A small network was shown many inputs. Here are its activations along a few directions, one row for each input.
Each table varies a few parts of the input and shows all the possible inputs, shuffled.
A made-up example of a description, with smaller parts first: one of 6 places along a line, together with either a single point or one of 9 places around a ring or (one of 3 separate values, together with one of 5 places around a ring).
Shared parts are said once, and a part with two or three values counts as separate values.
(in the rows, 128 means zero)

Other details of the inputs shift rows strongly along two fixed directions, in all tables alike. That doesn't count.
To show where, the next rows are all for the same input, with only those details redrawn:
[122  99 120 143 115 104 124 185 148 106 128 196 151 161]
[136 186 127 119  97  90 108 105 145 152 128  78  71  66]
[111 149  87 112 115  62  62 160 116 130 116 126 117 132]
[148 135 162 151  98 135 172 130 178 127 140 149 104  95]

Table:
R1: [140 126 166 134 105 180 171 136 172 123 132 122 140  83]
R2: [149 146 172 156 101 153 169 113 178 124 136 131 124 125]
R3: [116  79 110 142 161 132 142 143 119  99 134 164 161 189]
R4: [105 110 169 142 118 184 191 102 127 129 153 130 130  99]
R5: [142  79 114 119 149 155 116 173 148  95 108 166 174 171]
R6: [126 140  73 131 125  92  46 144 110 116 120 104 128 142]
R7: [100 160 135  98 126 137 136 101  97 156 130  44 108  59]
R8: [142  98 162 124 153 189 198 106 139 123 132 113 130 107]
R9: [130  95 164 151 132 193 180  96 119 122 150 128 121 102]
R10: [117  69 118 150 149 115 142 163 100 111 133 182 143 163]
R11: [120 179 129 112  96 136  93  89 133 146 130  65  94  68]
R12: [175 124 155 146 127 140 167 110 186 122 127 147  94 115]
R13: [164 122 172 129 113 178 161  91 166 125 133 136 133 125]
R14: [128 121 181 146 124 135 207 109 135 143 134 144 107 120]
R15: [171 136 165 146 114 151 168  97 181 122 138 129 131 129]
R16: [111  74 131 116 150 149 143 132  93 113 129 171 178 189]
R17: [136 184 146  95 109 133 108 104 132 155 107  50 103  77]
R18: [131 144  73 115 140  87  51 132 127 116 112 104 126 159]
R19: [107 136  90 102 149  79  86 114  76 135 122  95 144 167]
R20: [151 178 128 180 177 194 200 100 133 178 175 180 127 110]
R21: [103 155  79 121 112  82  56 152 119 120 124 107 138 140]
R22: [163 111 159 144 118 190 160 129 163 118 128 119 130  86]
R23: [118 128  81 114 126 116  37 136  95 121 114 109 130 135]
R24: [ 98 112  88  98 157 115  75 147  58 129 115  85 143 125]
R25: [165 252  90 150 157 144 105  86 136 182 143 118  94  73]
R26: [145  86 130 110 138 146 123 169 139 105 109 167 191 178]
R27: [ 84 146  97 112 137  81  88 130  73 138 119  98 137 163]
R28: [ 97 118  83  93 161 113  71 112  70 127 117  99 127 154]
R29: [144 192 144 114 104  87 109  96 141 159 115  79  69  88]
R30: [122  99 120 143 115 104 124 185 148 106 128 196 151 161]
R31: [103 150 104  98 118 104  48 136  99 132 106 112 137 155]
R32: [135  81 113 130 141 156 105 150 144  94 119 180 162 183]
R33: [ 82 132  90 109 134  63  91 146  75 141 124 117 119 134]
R34: [177 130 172 137 117 130 173 105 178 132 129 148 111 121]
R35: [114 116 183 137 121 182 195  95 122 136 139 131 128 121]
R36: [122  73 116 134 164 111 148 150 117 110 124 183 141 181]
R37: [150 111 174 135 136 134 205  93 139 141 136 141 114 124]
R38: [132 157 139  81 140 135 139  77  95 159 119  42 112  85]
R39: [ 87  90 117 149 133 127 148 162 111 106 146 166 172 169]
R40: [158 171 121 129 110 100  99  98 136 147 123  76  62  69]
R41: [ 95  82 140 116 147 149 156 171  94 118 116 159 184 173]
R42: [137 107 155 168 130 168 187 103 133 119 156 121 119 108]
Q: The inputs of R34 and R37 match in every part but one. If R26 is changed in the same way as R34 into R37, which row does it become?
A: R38
Q: The inputs of R19 and R15 match in every part but one. If R7 is changed in the same way as R19 into R15, which row does it become?
A: R1
Q: Describe the family of inputs behind these rows.
A: one of 2 separate values, together with either a single point or (one of 4 places along a line, together with one of 5 places around a ring)
Q: Which other rows does R32 become when the choice among 2 separate values takes its other values? List them by row number.
A: R28
Q: Start at R33 and move only the place on the line of 4, one step at a time. The first step leads to R39. Which rows follow, in order?
A: R4, R7
Q: Which other rows does R24 become when the choice among 2 separate values takes its other values? List them by row number.
A: R22

Table:
R43: [ 82 102  88 142 132  96  92 173 100 108 135 180 149 176]
R44: [142 189 167 107  77 134 138  76 156 158 132  30  84  41]
R45: [ 83 180  95  75 103  45  31 115  89 152 102  46  89 111]
R46: [164 132 170 170 135 196 192 126 176 132 139 182 143 127]
R47: [ 98 108  82 140 131 109  83 182 102 105 138 167 176 164]
R48: [107  94  90 115 132 106  83 202 111 106 119 161 173 151]
R49: [119  97  75 132 149 104  79 150 117 104 131 172 159 190]
R50: [161 105 186 153  98 192 181 130 187 107 127 154 141 133]
R51: [157  96 168 186 120 156 210 116 164 117 157 171 119 129]
R52: [133 179 155 116 102 125 148  79 147 159 131  53  44  28]
R53: [122 167  74  87 134  36  39 121  79 154  99  47  77 100]
R54: [121 146 170  91 140 186 167  21  62 174 138  20  86  48]
R55: [169 122 167 152 143 176 203 107 183 130 148 184 137 139]
R56: [ 90 125  93 125 145  94 105 177  99 129 123 193 157 183]
R57: [ 66  67  97 103 190 144 132 151  50 109 119 117 194 199]
R58: [172  88 164 144 129 175 195 120 191 107 134 166 124 117]
R59: [105 129  87 124 143 107  96 185 102 128 123 180 186 170]
R60: [124 182  67  85 133  81  11 128  90 147  96  46  89  94]
R61: [158  92 200 155 105 145 207 122 176 107 131 157 131 135]
R62: [114 110  82 148 143 124  66 170 109 103 125 168 162 179]
R63: [164 184 161  98  97 129 135  44 165 145 121  38  66  65]
R64: [165 120 178 168 136 155 223 122 162 136 149 184 127 137]
Q: Describe the family of inputs behind these rows.
A: either one of 2 separate values or (one of 4 places along a line, together with one of 5 places around a ring)

Table:
R65: [148 151 162 138 152 149 192  56 129 151 143  95  89  97]
R66: [133 158 167 120 142 195 184  71 116 160 138  82 121  83]
R67: [132  73  78 114 131 107  33 177 126  81  96 148 166 184]
R68: [171  96 159 152 115 169 155 164 204 100 127 207 169 169]
R69: [173  69 155 147 120 182 155 156 194  85 118 184 175 164]
R70: [123 138 170 117 110 201 169  98 133 136 135  62 126  58]
R71: [156 113 141 184 124 153 171 166 189 101 147 226 152 163]
R72: [128 139 183 128  89 126 185 101 155 140 134  85  86  74]
R73: [152 153 175 120 143 152 191  61 131 153 129  93  95 100]
R74: [127  93 173 156 102 139 190 179 167 113 137 207 164 155]
R75: [124 158 136 155 144 205 173  85 117 156 158  95 107  53]
R76: [ 88  50  89  94 145 107  75 158  61  88 110 124 167 190]
R77: [147 122 182 110 125 148 187  72 141 131 124  68  94  90]
R78: [148 141 183 109 132 151 187  65 139 147 128  80  98 101]
R79: [128  65 133 165 170 185 202 125 116 113 152 194 159 167]
R80: [104 205  82 119 122  49  66 123  87 166 129  82  88  97]
R81: [190 167 131 160 137 172 145  76 172 143 148 112  83  78]
R82: [149 142 150 145 158 151 192  60 125 152 148 101  75  86]
R83: [ 94  76  99  96 137  65  86 171  87 108 104 142 163 196]
R84: [ 84 119  92 115 138  65  85 182  81 130 115 176 161 194]
R85: [130 126 174 109 123 191 180  83 124 137 135  56 120  74]
R86: [164 159 165 136  81 138 152 109 201 126 122  96  87  72]
R87: [155 200  79  92 137  97  29 100 115 153 101  72 110 119]
R88: [148 157 174 129 124 134 192  69 139 160 135 103  90  96]
R89: [175  99 127 186 141 169 159 162 186 103 152 226 145 157]
R90: [ 91  69  90  85 152 106  83 159  66 100 105 124 182 200]
R91: [ 89 193  86  85 144 128  57 111  59 166 114  53 133  97]
R92: [134 133 177 144  75 124 170 114 162 127 136  91  76  54]
R93: [143 111 157 163 110 144 178 174 181 111 140 231 161 152]
R94: [134 205  60 127 129  68  43 122 118 152 128  92  71  98]
R95: [107 206  94 101 112  51  65 128  90 169 114  81  94  99]
R96: [ 89 100  95 113 110  59  75 207 104 108 108 157 164 172]
R97: [130 146 141 146 157 194 185  70 110 159 156  89 101  68]
R98: [108 179  86 104 149  55  78  87  72 166 124  70  88 123]
R99: [139 107 181 128 101 129 180  78 145 127 133  76  75  79]
R100: [143 171 146 170 113 128 182 104 148 157 159 124  70  60]
R101: [ 86 191  73 104 154 126  58 106  56 163 127  55 127  94]
R102: [101 125  89 110 114  66  59 198 126 115 112 181 167 179]
R103: [112  89  83 124 107  77  45 199 137  83 101 162 148 173]
R104: [177  99 137 174 147 182 159 143 179 101 142 211 169 172]
R105: [120 119 168 126 103 201 161  97 127 123 140  61 111  49]
R106: [107 126 106  77 134  73  66  94  73 128 103  32  85 110]
R107: [117 126  84 114 118  78  50 195 138 108 103 175 165 193]
R108: [ 85 181  95  74 133 128  53 115  67 160 113  39 135  98]
R109: [116  81 146 159 168 203 196 136 115 117 151 185 185 162]
R110: [ 76  71 100 115 115  62  75 189  89  98 113 148 145 174]
R111: [140 139 175 107 128 175 186  60 128 147 133  72 112 100]
R112: [144 151 167 118 139 176 190  56 120 154 134  85 109  98]
R113: [171 191 158 144  98 143 155 100 190 146 131 120  87  81]
R114: [ 94  94 100  96 144  68  85 164  85 123 108 155 167 207]
R115: [ 95 183  75 120 138  54  75 111  73 168 134  82  71 100]
R116: [132 101  81 109 124  89  41 193 142  94  96 159 170 187]
R117: [ 77  56  88  95 148 125  67 174  56  93 114 120 179 175]
R118: [173 108 140 179 135 167 160 158 191 102 146 221 159 167]
R119: [ 93 183 108  84 111  53  69 115  89 164 113  60  93 111]
R120: [117  71 168 129 147 206 192 145 125 113 138 170 194 167]
R121: [ 97  89  88 120 103  65  54 202 125  90 110 167 150 160]
R122: [150 188  86  82 126  96  26 103 125 148  98  58 113 120]
R123: [ 94 192  87 112 132  51  74 107  77 168 129  76  85 109]
R124: [105 126  57 144 141  67  64 196 109 117 136 202 145 169]
R125: [140 110 145 181 120 141 180 169 178 108 155 233 155 151]
R126: [133  70 142 175 156 144 205 138 135 119 154 213 140 167]
R127: [127  75 146 157 165 184 203 120 119 112 147 188 173 178]
R128: [176 109 151 161 125 169 159 162 194 105 130 220 166 168]
R129: [165  60 156 162 104 167 148 168 202  74 124 193 151 150]
R130: [149 157 171 132  77 127 161 113 190 132 131 102  89  59]
Q: Describe the family of inputs behind these rows.
A: one of 6 places along a line, together with one of 11 places along a line
Q: The inputs of R127 and R90 match in every part but the place on the line of 6. If R123 is changed in the same way as R127 into R90, which row does it become?
A: R72
Q: The inputs of R124 and R102 match in every part but the place on the line of 6. If R82 is changed in the same way as R124 into R102, which row does it become?
A: R78
Q: Which other rows does R126 become when the place on the line of 6 takes its other values? List them by row number.
A: R83, R88, R98, R99, R114
Q: Which other rows does R88 become when the place on the line of 11 takes its other values? List them by row number.
A: R66, R73, R84, R87, R91, R93, R95, R112, R113, R128
